These are the activations of a small neural network, seen along a few directions. Each row is one input.
In each table, some parts of the input vary, and every possible input appears once, in random order.
A made-up example of a description, with smaller parts first: one of 6 places along a line, together with either a single point or one of 11 places along a line or (one of 3 separate values, together with one of 5 places around a ring).
Shared parts are said once, and a part with two or three values counts as separate values.
(in the rows, 128 means zero)

Table:
row 1: [148 107 141 124  62  84 114  65 139 125  89 119 134 175]
row 2: [170 112  70 118  90 152 125 171 107  76  93  88  86 127]
row 3: [ 62 151 126 155 172 156 136 160 111 217 160 166 191 131]
row 4: [ 63 103 174 129 102 132 146  61 155 163 140 160 168 146]
row 5: [ 39 153 144 108 186 143 175 154 110 101 200 139 179  56]
row 6: [143  81 153 167  69 122 139 111 133 185 131 140  95 126]
row 7: [159 139 112 113  97 128 110 152 144  59  89  72 139 180]
row 8: [121 110 180 134 170 144 135  48 158 151 126 211 113  97]
row 9: [ 43 143 151 101 142 194 177 142 153 111 156 172 221 123]
row 10: [ 51 141 187 130 127 171 163 115 159 152 149 156 197 130]
row 11: [135 110 121 170 122  84 104 120 109 228 130 143 139 175]
row 12: [200 164  80  80 176 178 124 136 155  37 102 126  88 128]
row 13: [ 42 144 165 124 170 123 165 108 104 136 189 133 157  61]
row 14: [119 112 175 154 119  49 128  87 114 152 164 102 105 107]
row 15: [ 80 118 129 166 147 116 117 127 121 234 153 160 159 149]
row 16: [143 156  74  74 108 166 134 149 152  49 115  74 143 176]
row 17: [138 173  85  92 151 112 131 184 121  44 160  34  95 111]
row 18: [151 126 120 108 113  50  99 120  84  80 125  59  85 112]
row 19: [101 151 158 106 211 206 166 130 156 100 143 223 166  74]
row 20: [182 110 189 152 143 111 117  62 159 151 108 185  91 127]
row 21: [109 149 193 135 196 184 152 103 163 140 136 207 142  82]
row 22: [120  94 166 134  75 101 133  54 143 157 117 142 148 173]
row 23: [158 135  47  91 101 188 146 189 128  71 123  81  88 126]
row 24: [ 58 160 107 138 187 177 145 207 117 182 170 172 213 126]
row 25: [ 59 112 167 136 145  82 144  74 112 153 183 128 125  79]
row 26: [212 140 103 106 166 142 103 119 134  41  72 132  86 129]
row 27: [ 69 120 159 148 120 194 173 154 136 175 159 162 144  81]
row 28: [ 62 122 123 120 136 217 187 180 130 134 166 177 170  74]
row 29: [146 142  91 106 141  78 114 146  87  42 127  50  95 110]
row 30: [223 129 147 121 139 112  85 113 145  85  74 132  75 134]
row 31: [169 149  52 138 143 113  84 196  95 123  99  83 132 181]
row 32: [167 129 111 173 108  66  82 152 119 202 105 111 123 180]
row 33: [166 121 140 116  70  99  96 126 141  97  87  81 130 183]
row 34: [180 137  95 153 116  83  67 192 107 168 100  82 122 186]
row 35: [141 118 135 132 106  34 112  76  97 113 133  88  92 107]
row 36: [205 116 148 130 130  96 103  52 143 113  76 171  79 126]
row 37: [ 82  81 146 148  95 155 156  99 131 186 149 166 115  97]
row 38: [156 173  29 112 153 149 104 214 116 119 129  76 135 179]
row 39: [166  87 113 144  55 107 124 102 116 147  99 126  82 125]
row 40: [180 101 114 132  62 122 107 168 117 120  94  88  73 133]
What is each input in this table made of?
Answer: one of 5 separate values, together with one of 8 places along a line
The inputs of row 40 and row 23 match in every part but the place on the line of 8. If row 34 is changed in the same way as row 40 into row 23, which row does it become?
Answer: row 38
The inputs of row 26 and row 21 match in every part but the place on the line of 8. If row 29 is changed in the same way as row 26 into row 21, which row does it become?
Answer: row 13

Table:
row 41: [170 130 101 125 126 146 113 141 138 118 100 128 109 151]
row 42: [139 123 127 119 116 104 129 122 114  93 131  99 102 108]
row 43: [101 137 150 122 153 164 152 114 147 134 143 169 152 110]
row 44: [174  77 173 159  74  64 100  37 129 173  86 156  92 150]
row 45: [148 129 104 130 101  86 111 144 113 116 128  66 103 146]
row 46: [107 133 115 140 131 122 123 151 121 160 142 118 151 150]
row 47: [155 130 128 110 140 164 132 108 152  96 107 151 111 129]
row 48: [ 88 128 144 133 137 120 146 126 121 142 164 126 133  97]
row 49: [153 130 117 117 138 124 121 120 125  97 116 122 110 125]
row 50: [148 126 120 128 108  94 119 140 115 102 127  85 102 124]
row 51: [158 129 114 112 128 139 125 126 127  99 106 135 117 127]
row 52: [168 130  86 126 112 138 106 148 133 128  98 110 115 171]
row 53: [107 126 129 130 142 174 144 132 135 149 131 170 150 121]
row 54: [ 98 128 137 130 146 141 142 129 124 137 143 151 150 111]
row 55: [114 127 108 138 121 155 126 156 130 168 126 139 155 158]
row 56: [147 133 136 111 144 131 130 105 140  84 120 131 112 119]
row 57: [ 99 135 122 140 126 113 122 152 115 161 147 104 145 140]
row 58: [ 95 130 123 143 116 102 130 151 115 161 159  94 138 135]
row 59: [160 129 111 125 124 114 113 140 122 102 110 110 115 139]
row 60: [101 129 147 125 147 181 154 117 150 136 134 178 153 115]
row 61: [ 83 132 163 124 146 138 150 115 133 124 152 145 147  94]
row 62: [109 133 130 139 144 130 130 144 128 150 144 136 146 129]
row 63: [ 92 131 156 125 151 148 151 114 139 124 146 159 153 104]
row 64: [152 131 118 125 118 105 112 141 116 102 115  95 109 129]
row 65: [ 79 127 164 126 136 127 156 113 133 124 164 135 140  89]
row 66: [122  76 194 171  89  81 121  44 131 218 115 183 130 137]
row 67: [143 128 125 116 126 115 122 124 115  94 119 109 108 113]
row 68: [160 133  95 127 117 106 105 145 120 116 111  91 116 161]
row 69: [167 135  90 123 112 121 106 147 126 122 104 103 119 165]
row 70: [168 135 106 122 126 129 113 140 131 112 106 120 113 145]
row 71: [137 130 144 110 131 122 130 108 130  80 123 117 112 107]
row 72: [135 128 144 114 128 111 135 104 133  84 138 106 100 103]
row 73: [ 94 127 140 141 123 110 138 146 118 146 158 113 137 112]
row 74: [161 128 108 116 134 156 123 123 137 109 103 142 109 135]
row 75: [114 133 127 135 134 146 134 149 129 152 134 149 154 131]
row 76: [107 134 132 128 148 157 143 129 132 147 140 162 149 116]
row 77: [118 131 122 139 140 163 132 147 140 162 131 155 145 139]
row 78: [152 134 102 127 111  96 104 145 113 116 116  77 110 151]
row 79: [113 132 112 135 121 138 126 156 123 162 132 131 159 152]
row 80: [151 132 133 106 133 147 134 110 142  86 110 144 120 121]
row 81: [ 99 132 138 138 133 121 131 147 118 146 146 123 144 117]
row 82: [ 92 133 143 130 147 131 140 127 121 142 152 135 139 103]
What is each input in this table made of?
Answer: one of 2 separate values, together with either a single point or (one of 4 places along a line, together with one of 5 places along a line)
The inputs of row 67 and row 82 match in every part but the choice among 2 separate values. If row 74 is changed in the same way as row 67 into row 82, which row does it become?
Answer: row 53
The inputs of row 81 and row 64 match in every part but the choice among 2 separate values. If row 77 is changed in the same way as row 81 into row 64, which row does it become?
Answer: row 41
Change only the choice among 2 separate values in row 46. List by row number the other rows that result.
Answer: row 68
Change only the place on the line of 4 in row 56. List by row number the other rows that result.
Answer: row 49, row 59, row 68

Table:
row 83: [126 111 165 128 104 103 133  74 132 127 118 149 141 130]
row 84: [100 129 149 140 108 112 132 130 142 145 145 114 149 144]
row 85: [131 111 149 133 106 148 148 119 147 130 128 144 111 109]
row 86: [113 141 104 129 152 148 126 139 129 162 137 136 148 146]
row 87: [205 120  72 114  86 112  83 142 111  79  76  53  59 157]
row 88: [ 86 142 120 118 134 135 133 128 127 136 149 106 153 143]
row 89: [217 135  81 114 108  66  85 146 110  71  93  60  63 147]
row 90: [152 110 151 138 121 116 123  87 133 152 109 181 133 137]
row 91: [118 150 106 129 151 153 130 182 122 139 133 139 166 135]
row 92: [117 147 131 114 176 149 133 144 123  88 136 133 127  92]
row 93: [108 144 132 102 140 153 145 148 136  78 133 130 161 119]
row 94: [221 137  69 120 112 102  75 141 118  86  68  72  78 186]
row 95: [132 110 140 154 117 102 114 110 121 185 120 161 144 150]
row 96: [122 111 152 155 126  77 119 103 108 169 139 139 124 116]
row 97: [121 128 161 124 112 126 142 106 155 113 133 133 139 130]
row 98: [140 129 148 132 142 147 125 110 155 140 116 158 126 138]
row 99: [102 143 117 131 159 124 130 133 115 144 159 116 126 114]
row 100: [108  96 144 150 104 119 119 102 112 179 118 134 116 126]
row 101: [ 91 149 122 115 134 140 137 171 120 114 144 109 172 131]
row 102: [103 124 106 130 115 150 149 149 120 150 151 125 131 121]
row 103: [129 136 127 117 154 129 149 119 131 109 153 143 121 100]
row 104: [127 127 135 150 126 125 124 142 143 171 135 145 143 149]
row 105: [204 128  85 107  86  81  92 139 118  60  85  47  92 179]
row 106: [117 128 148 151 134 100 129 136 130 155 154 123 123 115]
row 107: [127 148 116 115 168 175 129 149 136 104 115 153 149 124]
row 108: [118 129 119 114 132 175 151 160 128  94 129 142 133  99]
row 109: [112 135 129 105 128 140 152 114 143 100 144 134 149 128]
row 110: [131 139 114 116 156 162 135 116 144 127 126 157 137 133]
row 111: [ 93 137 111 125 138 171 134 174 111 131 134 114 137 113]
row 112: [107 150 120 128 160 128 134 176 108 122 154 118 145 103]
row 113: [135  95 153 136  96 125 136  87 126 145 115 161 113 110]
row 114: [135 114 165 136 141  99 118  72 120 139 122 152 107 104]
row 115: [105 111 153 145 101  88 124  97 121 160 127 128 152 143]
row 116: [110 111 138 148 101 134 137 143 134 163 140 125 121 123]
row 117: [114 123 118 114 132 171 148 117 134 118 133 138 114 110]
row 118: [130 131 160 133 150 122 130 103 142 125 136 135 106 103]
What is each input in this table made of?
Answer: one of 4 separate values, together with either a single point or (one of 2 separate values, together with one of 4 places along a line)
The inputs of row 86 and row 88 match in every part but the choice among 4 separate values. If row 107 is changed in the same way as row 86 into row 88, which row does it become?
Answer: row 93
Change only the choice among 2 separate values in row 90. List by row number the other rows that result.
Answer: row 95
Change only the choice among 2 separate values in row 88. List by row number the other rows that result.
Answer: row 109
Which other rows agree with row 96 in the choice among 4 separate values? List them by row number.
Answer: row 89, row 92, row 99, row 103, row 106, row 112, row 114, row 118

Table:
row 119: [167 125  95 135  88  70  96 149 105 120 112  59  98 157]
row 120: [ 83 119 167 144 146 155 151 107 141 174 144 189 159 107]
row 121: [175 120  94 134  92  80  92 144 111 123 108  71  95 163]
row 122: [ 71 124 161 153 142 141 147 120 134 194 156 169 164 117]
row 123: [194 119 103 119 100 102  97 122 124  99  82 102  91 161]
row 124: [196 124 114 106 111 102 103 105 125  76  88 100  81 142]
row 125: [ 53 174 103 101 188 223 179 211 137 101 182 143 190  91]
row 126: [162 176  42  87 150 174 120 228 118  29 119  55 120 137]
row 127: [195 120 103 113 107 105 102 110 124  86  83 103  85 153]
row 128: [190 124 119 107 116  96 108 103 127  61  94  94  78 133]
row 129: [ 85 125 178 130 156 154 156  90 143 149 150 189 148  86]
row 130: [ 61 118 160 151 134 135 147 126 127 194 169 157 168 117]
row 131: [ 82 122 162 150 145 148 148 112 138 185 153 182 164 114]
row 132: [ 84 121 167 138 152 157 155  95 141 160 145 191 153  98]
row 133: [ 53 123 161 152 130 125 151 131 120 191 174 146 172 111]
row 134: [182 124  95 128  96  87  92 135 118 120  93  82  96 171]
row 135: [ 77 124 183 126 154 152 163  86 148 132 159 181 148  82]
row 136: [194 121  97 130  96  98  95 129 123 111  93  93  94 165]
What is each input in this table made of?
Answer: one of 2 separate values, together with either a single point or one of 8 places along a line
The inputs of row 127 and row 132 match in every part but the choice among 2 separate values. If row 121 is changed in the same way as row 127 into row 132, which row does it become?
Answer: row 130
